These are the activations of a small neural network, seen along a few directions. Each row is one input.
Each table varies a few parts of the input and shows all the possible inputs, shuffled.
A made-up example of a description, with smaller parts first: one of 2 separate values, together with either a single point or one of 9 places around a ring or (one of 6 places along a line, together with one of 8 places around a ring).
Shared parts are said once, and a part with two or three values counts as separate values.
In the rows, zero is written as 128.

Other details of the inputs shift rows strongly along two fixed directions, in all tables alike. That doesn't count.

A family of inputs:
row 1: [143 108 123 132 117 108 122 136 123 116 134 140 134 115 136 138]
row 2: [119 138 133 130 137 130 140 114 129 133 123 119 108 134 127 122]
row 3: [113 118 140 128 135 132 120 128 113 121 124 122 117 124 133 123]
row 4: [106 118 137 130 140 144 116 120 113 117 128 120 130 134 131 125]
row 5: [113 138 131 137 138 134 131 118 131 128 125 123 126 141 119 127]
row 6: [109 137 135 136 139 142 125 114 126 132 132 113 134 143 122 127]
row 7: [161 128 114 138 113  96 145 129 142 128 133 145 121 118 128 139]
row 8: [108 137 136 130 139 138 128 118 126 137 129 110 128 142 126 124]
row 9: [115 135 131 119 139 160 118 128 125 121 123 123 128 133 126 121]
row 10: [111 134 132 114 140 157 121 133 121 127 120 120 126 132 128 117]
row 11: [101 121 142 134 144 146 112 123 113 116 124 119 123 131 130 126]
row 12: [137 104  98 124  96  69  78 192 146 125 146 158 209 121 140 156]
row 13: [145 130 121 132 120 102 144 129 137 133 128 136 118 124 128 131]
row 14: [108 131 136 119 141 172 117 125 124 127 119 130 127 134 126 117]
row 15: [190 121 131 135 107  95 189  98 119 134 130 133  69  98 129 124]
row 16: [220 117 128 142 103  88 212  84 120 126 127 145  40  84 127 126]
row 17: [108 118 137 132 138 139 111 128 117 115 128 124 132 130 131 128]
row 18: [201 120 130 133 109  95 195  94 122 133 130 134  53  92 138 127]
row 19: [ 96 140 139 137 147 149 122 113 123 131 129 110 137 149 117 122]
row 20: [192 120 123 141 104  90 176 106 127 129 133 143  88 101 125 133]
row 21: [101 137 134 114 140 160 113 136 124 128 119 117 136 139 127 117]
row 22: [102 142 133 135 147 146 121 116 131 129 128 116 128 146 125 127]
row 23: [111 128 137 115 136 162 122 132 124 132 118 129 125 131 128 115]
row 24: [118 132 135 120 136 158 125 123 125 121 121 121 125 130 125 121]
row 25: [148 122  95 130  92  62  97 182 159 140 147 157 206 128 127 155]
row 26: [146 125  93 128  97  64  91 184 165 139 148 156 200 129 136 160]
row 27: [106 133 136 114 139 163 120 130 121 131 119 123 126 135 127 115]
row 28: [106 137 135 119 142 167 118 122 124 123 119 114 129 137 125 120]
row 29: [194 118 122 138 106  94 173 106 130 130 137 138  86  98 134 136]
row 30: [119 136 136 133 136 130 143 112 123 134 123 118 113 137 119 118]
row 31: [107 136 132 115 137 155 117 134 125 128 119 115 136 135 129 120]
row 32: [134 107 108 126 104  83  90 177 140 124 141 150 184 119 138 149]
row 33: [ 95 144 136 135 151 152 126 110 129 128 124 114 120 148 122 122]
row 34: [ 90 120 141 125 143 147 112 124 110 122 125 113 134 141 130 119]
row 35: [114 133 132 119 137 164 118 127 125 126 122 129 127 133 125 121]
row 36: [113 138 134 136 143 144 127 112 129 130 130 114 122 141 126 127]
row 37: [119 134 131 119 140 160 121 126 123 122 122 124 122 129 126 121]
row 38: [104 134 135 114 136 155 118 134 125 127 120 117 138 135 127 119]
row 39: [147 125  92 129  94  61  99 183 162 138 143 161 198 128 128 156]
row 40: [150 127 127 132 117 107 148 120 128 137 134 126 118 121 129 130]
Each input here is: one of 2 separate values, together with either one of 4 places along a line or one of 6 places along a line or one of 10 places around a ring.
The inputs of row 5 and row 39 match in every part but the choice among 2 separate values. If row 35 is changed in the same way as row 5 into row 39, which row does it become?
> row 27
Change only the place on the line of 6 in row 31. List by row number the other rows that result.
> row 10, row 21, row 23, row 27, row 38
A walk changes only the place on the ring of 10. It starts at row 26 and steps to row 2. List the rest of the walk in order.
> row 13, row 39, row 30, row 25, row 15, row 40, row 8, row 18
Change only the place on the ring of 10 in row 7. List by row number the other rows that result.
> row 5, row 6, row 16, row 19, row 20, row 22, row 29, row 33, row 36

A family of inputs:
row 41: [125 126 122 118 126 144 103 145 137 118 129 132 139 122 133 134]
row 42: [ 59 137 138 120 152 184  70 151 126 123 122 120 183 159 113 118]
row 43: [210  85 129 135  93  59 177 114 108 115 134 149  68  72 148 134]
row 44: [132 128 168 122 156 204 193  48  87 112 101 104  10 114 127  86]
row 45: [114 126 117 111 122 132  86 171 142 129 127 134 176 128 140 139]
row 46: [127 130 119 137 124 119 108 137 143 137 145 128 173 142 125 142]
row 47: [ 66 153 151 136 171 179 125  97 118 125 120  94 121 161 113 113]
row 48: [ 99 148 156 133 159 165 164  80 107 128 108  92  67 145 118  98]
row 49: [159 127 100 141 103  74 117 155 157 136 143 163 162 123 133 153]
row 50: [ 63 145 140 128 155 163  96 126 128 144 132  96 172 167 118 119]
row 51: [193 120 112 132  89  74 162 127 133 136 137 141 113 102 133 140]
row 52: [167 114 146 113 126 150 189  88 104 122 110 128  44  97 134 105]
row 53: [ 80 136 122 117 147 165  74 157 129 121 130 124 178 151 128 128]
row 54: [153 126 101 138 107  79 117 155 155 133 140 155 160 126 128 154]
row 55: [ 61 153 146 139 174 179 118 100 121 125 114  94 122 165 113 111]
row 56: [136 135 133 138 130 132 148 103 123 128 131 118 110 129 123 131]
row 57: [183 122 116 131 103  77 165 126 139 138 131 147  96 104 130 137]
row 58: [118 123 122 115 119 133  98 167 130 131 124 141 173 129 125 131]
row 59: [107 142 136 127 136 130 129 124 128 132 128 113 134 144 121 122]
row 60: [117 136 118 131 124 106 119 144 144 144 132 137 148 138 127 134]
row 61: [169 112  88 108  87  75  90 198 154 130 145 168 197 108 141 155]
row 62: [179  93 135 145 112  93 166 103 102 108 133 137  69  91 142 132]
What is each input in this table made of?
> one of 2 separate values, together with either a single point or one of 4 places along a line or one of 6 places along a line
The inputs of row 59 and row 47 match in every part but the choice among 2 separate values. If row 45 is changed in the same way as row 59 into row 47, which row does it become?
> row 41
Change only the place on the line of 6 in row 51. List by row number the other rows that result.
> row 48, row 50, row 57, row 59, row 60

A family of inputs:
row 63: [ 55 168 132 130 164 169  86 128 143 138 128  88 180 179 119 126]
row 64: [207 107 114 125  89  99 154 127 138 122 141 158 109  85 137 138]
row 65: [ 95 106 104 144 118  61  66 173 139 121 159 138 219 146 137 158]
row 66: [ 58 139 140 105 152 173  87 143 112 135 124 103 164 154 122 112]
row 67: [ 56 137 143 110 150 169  86 150 121 133 110 106 166 154 128 118]
row 68: [216 109 114 135  98  97 163 122 128 115 130 172  82  80 143 145]
row 69: [131 127 155 119 141 157 164 102 104 122 108 114  48 112 136  95]
row 70: [135 144  89 133 105  79  88 178 170 145 149 142 215 148 129 160]
row 71: [200 101 110 118  78  88 151 148 131 137 141 152 127  85 138 140]
row 72: [101 156 150 137 156 164 167  80 117 136 115 103  76 151 108 102]
row 73: [ 90 157 156 138 161 172 171  76 114 135 107 104  75 152 105  99]
row 74: [129 114  88 115 106  78  64 209 167 125 135 171 217 123 140 158]
row 75: [228 103 113 130  95  98 176 115 129 115 136 165  77  75 140 140]
row 76: [119 129 153 122 149 187 148  91 101 118 115 100  94 133 118 102]
row 77: [ 61 137 130 118 153 173  79 144 127 117 113 120 158 157 124 129]
row 78: [134 148 156 140 150 153 182  66 116 141 116 105  52 138 117 104]
row 79: [162  94 130 156 111  60 143 125 119 120 147 135 117 104 135 150]
What is each input in this table made of?
> either one of 2 separate values or one of 5 places along a line or one of 10 places around a ring
